Each row below holds a small network's activations on one input, seen along a few directions.
In each table, some parts of the input vary, and every possible input appears once, in random order.
A made-up example of a description, with smaller parts first: line(6) and (point or ring(9) or (values(3) and ring(8))).
Shared parts are said once, and a part with two or three values counts as separate values.
In the rows, zero is written as 128.

Other details of the inputs vary at random and push rows far along two fixed directions, the same in every table; ignore that.
These rows show it; all are for the same input, with only those details redrawn:
[123 124 130 118 123 142 117 132 131 126 138 120]
[178 150  86 149 129 145 146  17 152 165  69 127]
[122 144 128 199 144  74 102 143 149 130 137 159]

Table:
R1: [149 114 148 111 135 125 154 143 121 107 124 124]
R2: [112 128 126 115 128 141 132 134 126 131 136 127]
R3: [120 119 122 114 131 137 121 132 123 128 137 123]
R4: [113 117 131 117 122 139 126 130 125 133 135 127]
R5: [119 131 124 118 128 144 128 136 128 127 138 123]
R6: [120 128 130 120 121 145 125 134 131 129 139 122]
R7: [119 121 128 117 129 137 119 129 116 131 137 118]
R8: [123 124 130 118 123 142 117 132 131 126 138 120]
R9: [112 146 130 198 142  73 114 143 147 138 137 165]
R10: [121 116 129 116 124 137 118 130 126 130 138 122]
R11: [140 123 139 104 115 116 152 146 112 110 114 130]
R12: [122 126 123 116 130 142 120 134 128 123 137 120]
R13: [109 143 128 199 149  70 111 140 132 138 134 162]
R14: [119 150 127 201 150  73 103 142 139 131 136 155]
R15: [150 120 142 102 126 126 152 141 116 115 112 123]
R16: [112 120 125 115 129 139 129 132 121 131 134 127]
R17: [144 113 147 104 130 127 152 151 119 112 121 118]
R18: [137 123 138 100 111 116 153 146 111 106 117 128]
R19: [111 130 131 118 126 140 130 131 119 133 137 122]
R20: [118 134 130 121 127 144 126 133 121 129 139 118]
R21: [148 124 139  98 119 126 153 138 113 116 108 127]
- Describe the family of inputs behind these rows. => line(6) or (values(3) and ring(5))
- Change only the ring(5) part in R19. List by row number the other rows that result. => R7, R13, R14, R20

Table:
R22: [129 131 116 126 119 140 116  98 131 136 120 123]
R23: [112 141 142 229 161  26 113 172 135 127 136 188]
R24: [126 130 127 133 133 138 134 117 133 139 128 125]
R25: [158 123 128 132 139 129 136 111 136 125 116 121]
R26: [133 130 128 117 134 134 144 121 117 130 118 121]
R27: [155 125 131 123 121 129 127 124 137 118 118 122]
R28: [130 124 123 114 116 120 141 122 123 128 115 132]
R29: [130 127 115 136 135 137 124 100 129 142 126 121]
R30: [ 72  98 171  77 124 148 114 235 103  88 195 111]
R31: [134 136 124 119 119 127 137 125 120 127 116 127]
R32: [127 129 119 117 120 144 117 115 134 133 125 124]
R33: [132 136 121 123 119 133 135 119 130 127 123 131]
R34: [126 135 127 124 116 140 128 119 135 134 126 126]
R35: [128 124 119 120 135 147 125 114 131 139 129 120]
- The inputs of R33 and R30 match in every part but one. If R32 is changed in the same way as R33 into R30, which row does it become? => R35
- Describe the family of inputs behind these rows. => values(2) and (point or line(6))
